gevi: 20 -24 5 2 28 -21 11 -39 70 -3 -18 -21 49 66 -13 -14 30 -12 -30 11 -4 24 -11 -11 74 8 26 3 -31 22 31 -30 -10 33 63 -16 -16 0 -27 17 9 50
Lofe: -7 -6 9 -5 58 -29 2 -31 14 24 -35 -20 44 53 1 26 35 -20 30 7 -8 20 -9 -15 -15 -4 -21 6 -23 32 18 -24 -2 38 -3 -17 -18 64 -17 29 2 -4
takev: 22 -26 -22 10 -16 -45 5 -9 -16 -28 -32 27 2 -29 -7 26 -6 49 -63 8 0 18 38 -22 -3 -26 -15 33 -25 -12 -29 -12 -11 -14 -26 -5 -20 18 75 -1 98 -27
Fide: 2 -8 91 58 -15 57 -18 17 22 -45 -36 -29 5 -28 70 -54 36 -31 -55 50 8 30 6 -24 -24 -22 -25 25 -2 -30 0 -28 13 -16 -13 -9 70 3 -18 6 5 -23
pud: 20 5 48 -27 70 -18 22 26 -24 -16 -30 3 66 8 11 -4 0 -3 -31 -14 -16 63 28 -12 30 -21 74 50 -30 17 -39 31 11 2 -11 -13 24 -11 33 -21 9 -10
Toza: -40 -25 87 2 -12 78 -8 -39 -29 -39 -14 71 -23 76 -21 -57 85 -37 -53 22 59 -2 6 47 2 34 30 36 26 -19 -27 3 -6 -2 44 106 -26 -14 89 4 8 -38
order: -4 2 29 -17 64 -18 -17 -3 38 -2 -24 18 32 -23 6 -21 -4 -15 -15 -9 20 -8 7 30 -20 35 26 1 53 44 -20 -35 24 14 -31 2 -29 58 -5 9 -6 -7 | Lofe
order: -39 -31 -30 -30 -27 -24 -21 -21 -18 -16 -16 -14 -13 -12 -11 -11 -10 -4 -3 0 2 3 5 8 9 11 11 17 20 22 24 26 28 30 31 33 49 50 63 66 70 74 | gevi
order: -27 98 -1 75 18 -20 -5 -26 -14 -11 -12 -29 -12 -25 33 -15 -26 -3 -22 38 18 0 8 -63 49 -6 26 -7 -29 2 27 -32 -28 -16 -9 5 -45 -16 10 -22 -26 22 | takev

ziba: -42 18 29 54 32 -26 11 -13 14 -32 -6 10 -63 -46 -49 -42 -47 53 -56 -28 8
numo: 14 -14 29 -42 -42 32 -63 -46 54 -49 -32 11 -28 18 -47 -56 -26 10 -6 53 8
kiv: -42 18 29 54 32 -26 11 -13 14 -32 60 10 -63 -46 -49 -42 -47 53 -56 -28 8
order: 53 -56 -28 8 -42 18 29 54 32 -26 11 -13 14 -32 60 10 -63 -46 -49 -42 -47 | kiv
order: -63 -56 -49 -47 -46 -42 -42 -32 -28 -26 -13 -6 8 10 11 14 18 29 32 53 54 | ziba
order: -49 18 -47 -42 11 10 8 -6 -56 -13 -63 -46 54 -42 53 32 14 -28 -26 -32 29 | ziba
order: -56 -28 8 -42 18 29 54 32 -26 11 -13 14 -32 -6 10 -63 -46 -49 -42 -47 53 | ziba

Bura: -26 4 52 -24 -27
tevo: -40 18 69 22 -39
bona: 15 3 6 72 63
Digim: -29 -41 -81 -18 -25
dud: -26 -63 -49 -15 66
zapor: -23 10 -44 16 64
tumum: -1 1 22 -65 1
disa: -25 -18 -82 -29 -41
denum: 72 14 63 6 3
tiso: -34 45 -22 35 -40
order: -81 -41 -29 -25 -18 | Digim
order: 72 6 63 15 3 | bona
order: -25 -29 -41 -81 -18 | Digim
order: 3 72 14 63 6 | denum
order: 63 72 6 3 15 | bona

keb: 69 -9 7 10 21 0 -26 11 -13 14 -28 54 -48 2 -39 4 5 -21 -106 -77 -10 22 -10 80 39 19 30 -15 -6 -17 44 8 -2 -4 1 56
Nabo: 10 22 -10 44 21 -26 30 4 -4 -48 0 -2 69 -15 54 -105 39 7 2 56 -10 -77 8 -13 -21 -28 -9 -39 5 -6 80 11 1 14 19 -17
bala: 5 10 -6 10 81 -18 -18 -44 15 11 52 -11 19 54 -36 -36 -6 28 -22 -17 3 -73 12 -21 3 25 64 -7 -4 40 36 -95 -9 -15 -4 -28
suku: -2 11 -26 56 21 10 -9 69 -10 -15 -21 -39 -48 54 30 -77 5 14 4 44 -106 -17 -10 7 2 0 -4 80 -6 -13 39 8 19 22 -29 0
order: 19 -17 10 22 -10 44 21 -26 30 4 -4 -48 0 -2 69 -15 54 -105 39 7 2 56 -10 -77 8 -13 -21 -28 -9 -39 5 -6 80 11 1 14 | Nabo
order: 11 0 22 56 -105 -4 19 14 -6 80 -10 -9 -48 -17 69 -21 -26 30 54 -13 39 -28 7 2 10 -77 44 4 1 -10 -15 -39 5 -2 21 8 | Nabo
order: -6 2 11 -106 14 -9 39 1 4 5 69 -10 -17 -28 19 -26 -39 -77 22 -15 54 -48 -4 8 -21 80 7 56 -2 44 -13 30 -10 10 21 0 | keb
order: -77 30 19 80 -26 8 39 7 -48 4 -13 10 2 -2 -15 -17 -4 69 -9 -6 1 14 -10 -106 22 44 -39 -21 21 11 -10 54 56 0 -28 5 | keb

bilud: 48 -41 -9 -11 -32 11 14 -8 -1 37 -1 18 22 -50 5 -4 29 18 13 -22 22 15 -19 6 8 7 -27 -2 -11 0 18 -40 2 7 31 11 -21 36 19 18 -57 40 -8 -4 19 35 -3
lodiv: -26 -35 39 -17 21 14 24 -5 -15 -14 -10 -3 -25 14 -35 11 -35 34 -2 41 49 -27 17 -17 35 -22 58 -34 -5 -2 31 12 6 1 53 -29 87 -30 -24 -9 -65 -26 42 -9 -2 12 25
niden: -16 -26 6 -10 -4 -7 35 -12 17 1 -15 8 15 -6 -15 9 -12 -13 8 4 25 -29 5 -17 -11 15 26 -23 -5 -1 -30 11 0 35 25 14 -14 12 6 19 8 11 -19 -8 22 -5 -2
order: 34 -2 41 49 -27 17 -17 35 -22 58 -34 -5 -2 31 12 6 1 53 -29 87 -30 -24 -9 -65 -26 42 -9 -2 12 25 -26 -35 39 -17 21 14 24 -5 -15 -14 -10 -3 -25 14 -35 11 -35 | lodiv
order: 22 31 29 -3 -41 14 -1 11 18 -22 -4 13 -27 -1 7 -8 -2 5 -9 19 2 19 48 18 -11 36 7 -19 8 -11 11 -4 -8 -57 35 40 6 -21 22 -32 0 -40 -50 15 18 18 37 | bilud
order: -2 -5 22 -8 -19 11 8 19 6 12 -14 14 25 35 0 11 -30 -1 -5 -23 26 15 -11 -17 5 -29 25 4 8 -13 -12 9 -15 -6 15 8 -15 1 17 -12 35 -7 -4 -10 6 -26 -16 | niden

fid: -24 26 -22 -44
vizu: -23 -22 26 -43
rik: -22 26 -23 -44
nafi: 26 -44 -22 -23
asked: -24 26 -22 -44 | fid
order: -43 26 -22 -23 | vizu
order: -44 -24 26 -22 | fid
order: -22 -43 -23 26 | vizu
asked: 26 -44 -22 -23 | nafi
order: -22 26 -43 -23 | vizu
order: -43 -23 -22 26 | vizu

vemon: -34 -12 -2 -7 -6 -27 -12 -20 8 0 15 -44 13 -2 8 -9 14 -33 -2 3 38 12 -2 -6 -31 -7 12 27 22 -2 30 -23 -40 -9 -23 1 68 28 2 24 -37 11 23 -19 -21 -62 31 9 4 7 80 8 40 16 27
Gado: -21 17 -8 28 30 -16 -20 -11 18 6 -22 9 4 -18 30 -18 -30 -15 -25 -11 19 3 -17 33 -22 -1 -28 16 14 -6 -1 -36 -19 -4 16 28 -25 44 -2 -19 5 -20 -6 19 37 -1 -7 -28 -7 15 -3 9 37 -23 -4
tum: 11 16 -27 8 38 -31 -9 -20 28 -23 27 -2 12 40 27 -12 -62 -12 12 23 3 8 -6 -33 13 -6 22 0 -23 8 31 -29 -37 -7 -34 30 -7 -9 68 24 80 -19 -40 -2 45 -2 2 -22 5 -6 1 4 -31 15 48
mefet: 13 15 31 12 -37 16 -9 15 12 -6 -40 4 -62 7 -20 2 -2 -6 -7 0 -7 1 3 -9 -34 8 -12 -19 27 8 27 11 68 -31 -2 -23 -12 80 22 8 30 -2 -21 28 -23 -33 24 -2 9 23 -27 40 38 -2 -44
viz: -14 -1 -6 30 -1 -35 -25 2 -1 14 12 2 -5 29 -28 -13 -6 27 -59 -2 -20 2 -15 -25 8 -15 22 10 -10 -17 -15 -9 -19 -1 56 21 -7 34 -53 -41 -22 -30 9 -6 -5 7 104 36 45 -39 7 13 -20 -11 -26
kidud: -16 -3 -2 -37 -30 34 21 -43 -12 42 26 23 0 -48 19 -13 9 -31 19 -56 -42 -27 20 11 9 10 -28 -24 17 -10 -18 2 4 -1 50 31 -32 50 -23 14 -28 1 -34 15 6 44 1 48 -7 -10 -33 4 52 -20 -8
mil: -10 -6 -83 12 12 32 10 -4 21 3 53 14 -12 -19 -10 -8 -33 -11 -56 14 2 4 -15 -26 34 7 -40 17 7 -22 -20 3 47 13 -23 33 8 56 32 -25 -4 -20 -12 -6 -27 -64 19 48 -7 -7 -7 -40 -33 -21 -13
Gud: -12 11 9 -43 -1 -20 -27 19 4 -30 1 -16 26 42 4 -3 -8 -28 23 31 -10 -32 -34 -10 -42 44 -33 0 9 17 21 6 34 20 50 14 -37 -18 -48 -28 -2 2 10 14 -56 -13 19 -24 48 -7 50 -31 1 -23 52
gevo: -1 -15 2 14 -6 -15 -11 -2 -1 -7 -26 45 9 -5 -25 12 36 -35 -20 2 8 -1 21 7 -13 -41 -10 56 2 -5 22 -59 -30 -1 -14 29 30 34 -39 -6 -28 -22 27 10 13 -6 -18 -20 -25 104 -53 -9 -15 7 -17
Bub: 11 16 -27 8 38 14 -9 -20 28 -23 27 -2 12 40 27 -12 -62 -12 12 23 3 8 -6 -33 13 9 22 0 -23 8 31 -2 -37 -7 -34 30 -7 -9 68 24 80 -19 -40 -2 7 -2 2 -22 -2 -6 1 4 -31 15 -44
zef: -16 -3 -2 -37 -30 34 21 -43 -12 42 26 23 0 -48 19 -13 9 -31 19 -56 -42 -27 20 11 9 10 -28 -24 17 -10 -18 2 4 -1 50 31 -32 50 -23 14 27 -45 6 -27 -30 -3 26 -36 50 -13 3 5 -23 -27 5
order: -56 -48 -43 -42 -37 -34 -33 -32 -31 -30 -28 -28 -27 -24 -23 -20 -18 -16 -13 -12 -10 -10 -8 -7 -3 -2 -1 0 1 1 2 4 4 6 9 9 10 11 14 15 17 19 19 20 21 23 26 31 34 42 44 48 50 50 52 | kidud
order: -44 15 -31 4 1 -6 -2 -22 2 -2 7 -2 -40 -19 80 24 68 -9 -7 30 -34 -7 -37 -2 31 8 -23 0 22 9 13 -33 -6 8 3 23 12 -12 -62 -12 27 40 12 -2 27 -23 28 -20 -9 14 38 8 -27 16 11 | Bub
order: -9 -9 -12 -2 -34 -6 -62 27 -6 1 68 -2 23 4 3 80 -40 -23 31 27 30 -20 -7 7 24 13 0 -44 -12 -23 8 2 14 -33 -2 -37 8 -2 16 -19 22 -2 12 40 -7 -27 9 -31 38 28 15 8 11 12 -21 | vemon
order: -59 -53 -41 -39 -35 -30 -28 -26 -25 -25 -22 -20 -20 -19 -17 -15 -15 -15 -14 -13 -11 -10 -9 -7 -6 -6 -6 -5 -5 -2 -1 -1 -1 -1 2 2 2 7 7 8 9 10 12 13 14 21 22 27 29 30 34 36 45 56 104 | viz

Puzu: 64 39 20 18 12 6 34 15 26 49 11 28 10 30 16 18 46 30 13 14 36 58 18 32 55 22 34 54 18 50 30 40 9 63 19 33 26 43 19 40 18 32 27 38 27 21 28
Pon: 28 32 26 27 19 21 12 36 9 26 18 27 20 39 14 30 18 15 19 10 32 5 18 18 54 22 43 34 55 64 16 50 11 28 30 34 30 58 13 49 63 46 40 38 18 33 40
Gagom: 66 64 25 20 23 13 53 15 36 78 38 16 24 33 26 45 100 52 35 51 52 33 28 38 79 60 26 70 38 71 41 89 31 78 20 100 69 57 22 35 30 57 32 32 43 59 75
buzem: 28 12 32 40 28 13 10 55 58 19 19 50 18 18 14 34 27 30 26 9 33 54 18 18 6 37 11 64 43 27 49 15 63 40 46 20 39 21 30 18 16 30 32 38 26 22 34
order: 28 21 27 38 27 32 18 40 19 43 26 33 19 63 9 40 30 50 18 54 34 22 55 32 18 58 36 14 13 30 46 18 16 30 10 28 11 49 26 15 34 6 12 18 20 39 64 | Puzu
order: 13 15 16 20 20 22 23 24 25 26 26 28 30 31 32 32 33 33 35 35 36 38 38 38 41 43 45 51 52 52 53 57 57 59 60 64 66 69 70 71 75 78 78 79 89 100 100 | Gagom

Faku: 38 48 -25 -7 4 -10 0 11 12
leze: 14 -106 -40 -13 40 -20 -9 8 -25
viri: 12 48 -7 11 -25 38 -10 4 1
lali: -46 -38 -102 -80 32 47 51 74 13
busum: 10 96 -37 0 19 4 -20 -8 14
favo: 83 101 -98 9 -13 -39 -80 5 30
budif: 66 97 -77 40 -10 -52 -72 -11 15
zub: -46 47 -102 -38 74 51 31 -80 13
toze: 40 -4 -53 -69 -49 28 1 -1 47
order: 11 48 -25 0 -7 4 -10 38 12 | Faku
order: -25 -10 -7 0 4 11 12 38 48 | Faku
order: -37 14 0 10 96 -8 4 19 -20 | busum
order: 51 -46 13 -102 47 -80 32 74 -38 | lali

soka: 49 27 -31 74 -26 54 -13 79 -96 -86 51 -38 -28 66 97 48 -63 35 -15 56 38 20 -88 -21
nesef: -2 -30 -64 42 25 -27 29 -38 2 -23 -5 13 -93 81 26 24 -32 52 -65 -73 -86 -80 65 -35
Safu: 87 32 44 46 38 56 97 92 -48 77 -47 -23 63 -6 91 60 -20 52 49 83 -36 32 26 -61
lel: -23 8 14 69 55 -76 -48 -46 -9 83 54 -32 -41 1 -70 -78 59 24 78 -49 -2 -50 90 88
Sorop: 25 -67 -22 35 -74 43 90 76 2 15 -64 37 3 21 21 -3 -73 -65 16 -4 24 5 -65 -88
pafep: 88 22 29 64 -23 -17 -53 -15 31 -89 -24 -54 89 -23 9 -29 -81 -7 27 -94 38 48 -96 39
dozuz: -12 -12 58 61 73 28 -96 -27 67 16 4 -26 -64 -21 -21 73 -16 -78 50 -71 83 96 40 -61
dal: 15 19 37 -41 91 -88 -8 23 62 74 -66 -59 -11 57 38 -54 32 -47 12 26 31 -75 -50 -60
Bopom: 2 -30 -65 26 -64 52 -93 -73 -27 65 42 -1 -80 29 81 -23 -86 -35 25 -38 -32 -5 24 13
order: -36 32 26 -61 87 32 44 46 38 56 97 92 -48 77 -47 -23 63 -6 91 60 -20 52 49 83 | Safu
order: 13 42 -93 65 25 -23 24 81 29 2 -32 -2 52 -30 26 -73 -80 -64 -27 -5 -35 -65 -38 -86 | nesef

papog: 28 -28 -53 6 41 -11 4 42 -65 5 12 95 84 62 0 2 28 13 10 -68 -52 11 4
bov: -68 4 41 0 -52 28 11 -65 84 2 -11 13 42 6 10 4 28 -53 -28 5 12 62 94
kov: -81 -25 40 -13 -16 -56 3 -36 -34 -73 61 -23 -81 27 5 -77 68 45 -80 -5 -45 -15 42
mido: 2 10 0 28 -28 -11 41 3 62 -68 84 28 42 -53 6 -53 11 13 95 -65 12 5 4
gevot: -68 28 0 42 -28 5 10 41 4 62 12 4 -11 -52 13 11 2 -65 -53 95 6 27 84
order: 4 5 12 -65 95 13 11 -53 6 -53 42 28 84 -68 62 3 41 -11 -28 28 0 10 2 | mido
order: 95 28 4 62 41 -28 12 -53 10 42 5 84 -52 -65 -11 -68 6 2 4 0 28 11 13 | papog
order: 27 84 -68 28 0 42 -28 5 10 41 4 62 12 4 -11 -52 13 11 2 -65 -53 95 6 | gevot
order: -53 84 -28 10 95 0 5 41 4 13 -68 6 -65 62 2 12 28 4 -11 42 -52 11 28 | papog
order: -53 6 41 -11 4 42 -65 5 12 95 84 62 0 2 28 13 10 -68 -52 11 4 28 -28 | papog

Zula: 42 7 -21 -1 -62 -66 19 -2 11 -2 -13 -2 -34 15 -52 34 26 -20 -4 -74 -6 -28 -15 6 -11 -34 8 -42 6 -40 3 7 -21 -17 23 3 -18 71 46 63 33 -24 12 7 -31 -16 -32 34 -7 -10 -12 19 -16 -34 -31 24 37 -1 5 6 -48 1
gori: -15 -18 4 4 -30 -15 25 -28 82 -18 -2 24 -13 -22 30 -22 6 -36 -41 32 -1 -15 9 -8 1 51 -29 -6 37 16 7 -16 -34 2 48 4 -50 -3 33 -45 -59 -55 -20 2 -45 29 31 18 -2 -41 -6 -36 18 22 11 6 -27 41 37 -31 -46 18
Sanu: -7 78 12 39 -1 4 41 -17 11 -13 -3 -31 -22 52 -39 -28 -26 34 62 -62 57 -25 1 14 -13 5 -13 -31 6 -30 34 17 10 -37 7 24 -46 23 39 -5 0 -18 15 4 15 -28 -59 -18 -13 10 -6 -1 6 -37 -3 -2 8 -15 -3 49 -59 37
goto: 4 16 -13 32 -59 -27 18 -31 9 25 -45 48 -55 -15 -21 7 6 6 -15 -36 -6 -46 18 -34 41 -15 37 -28 11 -30 -50 -2 -36 -3 33 -2 -1 29 4 31 82 -16 51 37 -41 24 -45 -22 -18 -6 -29 18 -41 1 -18 30 4 2 -8 2 22 -22
gifi: -12 11 10 -22 54 -1 -61 -8 8 11 -40 -4 -35 38 58 26 8 -18 22 -7 -59 6 -22 -7 17 49 -34 -49 1 25 -20 -25 -36 18 16 -56 -21 -25 -56 -13 -5 17 6 52 -34 3 17 -10 26 -7 -15 -63 25 20 -25 -43 3 -13 -4 38 43 6
Dediz: -27 -59 -36 1 -1 2 32 48 -50 -41 18 -55 18 -36 4 -13 11 25 -8 18 16 37 31 -6 37 -16 -15 82 -34 51 -46 30 24 4 6 -6 -22 -31 -28 6 9 -2 -3 -45 29 -2 -21 -18 -22 -30 2 33 -15 -29 22 7 -15 4 -40 -18 -45 41
giz: -27 -15 4 -55 82 -3 51 18 -59 6 -13 -18 -21 37 4 -36 -18 48 31 7 -22 -16 -41 37 30 -15 -29 -34 -8 -22 9 -50 -31 33 29 2 32 16 1 2 -2 -41 -15 18 -45 25 6 -30 24 4 -2 -6 -6 11 -36 0 41 -45 -46 -24 18 -28
pev: 25 6 38 26 -22 -25 17 22 -13 -25 -43 38 -34 17 1 -40 3 11 -15 25 17 -25 -4 -61 -7 -10 3 -34 6 -8 6 -56 49 58 -20 54 -13 -4 20 -12 -63 18 11 52 8 -36 -7 -1 -5 -21 26 16 -22 -49 8 -35 -59 43 11 -7 -56 -18
order: -18 -56 -7 11 43 -59 -35 8 -49 -22 16 26 -21 -5 -1 -7 -36 8 52 11 18 -63 -12 20 -4 -13 54 -20 58 49 -56 6 -8 6 -34 3 -10 -7 -61 -4 -25 17 25 -15 11 3 -40 1 17 -34 38 -43 -25 -13 22 17 -25 -22 26 38 6 25 | pev
order: -50 32 -22 -31 -46 -15 16 -16 18 -2 22 41 -27 -59 -2 37 29 24 31 30 -8 1 -15 -13 18 -1 -45 -22 -36 -36 6 25 48 -41 -34 -41 9 4 -29 -3 4 2 7 4 6 2 -21 -55 18 -15 -18 11 33 -45 51 82 -28 -18 -6 37 -6 -30 | goto
order: -28 31 -50 -36 25 16 4 -18 -30 -45 -2 1 -22 2 -21 33 -55 82 22 -18 51 -45 -46 48 2 -15 -41 41 18 -6 -15 37 -36 -2 -27 37 -22 6 -29 -13 7 32 9 -59 4 -3 6 29 -34 -15 11 -6 24 4 30 -16 18 -8 -41 -1 18 -31 | goto
order: 6 43 38 -4 -13 3 -43 -25 20 25 -63 -15 -7 26 -10 17 3 -34 52 6 17 -5 -13 -56 -25 -21 -56 16 18 -36 -25 -20 25 1 -49 -34 49 17 -7 -22 6 -59 -7 22 -18 8 26 58 38 -35 -4 -40 11 8 -8 -61 -1 54 -22 10 11 -12 | gifi

vufe: -27 -11 11 -14 -1 5 7 7 -38 18 4 10 -3 7 -11 -7 7 3 -16 -11 17 -1 21 -24 -24 -2 -33 -39 18 26 -25 27 29 0 -22 27
Nenet: -14 -20 3 -1 36 12 15 -3 -4 16 19 10 0 -84 -21 19 -12 10 12 10 8 0 31 12 -24 -50 11 4 7 -35 21 4 54 19 0 -4
reg: 12 10 -12 54 -1 0 21 7 -4 19 3 0 4 -50 31 12 10 -20 -24 -4 12 -35 8 -21 -1 16 15 -14 19 11 -3 19 36 10 -84 4
order: 8 0 31 12 -24 -50 11 4 7 -35 21 4 54 19 0 -4 -14 -20 3 -1 36 12 15 -3 -4 16 19 10 0 -84 -21 19 -12 10 12 10 | Nenet
order: -84 -50 -35 -24 -21 -20 -14 -12 -4 -4 -3 -1 -1 0 0 3 4 4 7 8 10 10 10 11 12 12 12 15 16 19 19 19 21 31 36 54 | reg
order: -4 -14 -20 3 -1 36 12 15 -3 -4 16 19 10 0 -84 -21 19 -12 10 12 10 8 0 31 12 -24 -50 11 4 7 -35 21 4 54 19 0 | Nenet

kuzul: -2 13 -41 -40 12 48 4 1 -40 -9 55 -15 -6 -17 -20 -22 7 8 28 -12 8 18
Dizal: 6 -2 -6 1 2 -12 5 -3 -2 -5 -17 -3 1 7 -3 1 2 5 0 -8 0 18
Tosa: 25 -17 8 51 2 -2 72 0 31 -102 46 -38 54 2 -30 -35 -17 -24 25 19 23 -6
Vogem: -3 0 -3 2 1 18 1 0 -8 6 -5 2 -12 7 -2 5 -3 5 -6 -3 1 -17
benud: -35 2 54 8 -17 51 -38 25 23 31 72 25 0 -30 20 2 -17 -24 -6 46 -2 -102
tugum: 9 7 -41 -28 12 12 15 -6 -28 -16 9 -16 -5 1 -17 -15 9 11 18 -22 4 40
order: 18 0 -8 0 5 2 1 -3 7 1 -3 -17 -5 -2 -3 5 -12 2 1 -6 -2 6 | Dizal
order: -102 -35 2 54 8 -17 51 -38 25 23 31 72 25 0 -30 20 2 -17 -24 -6 46 -2 | benud

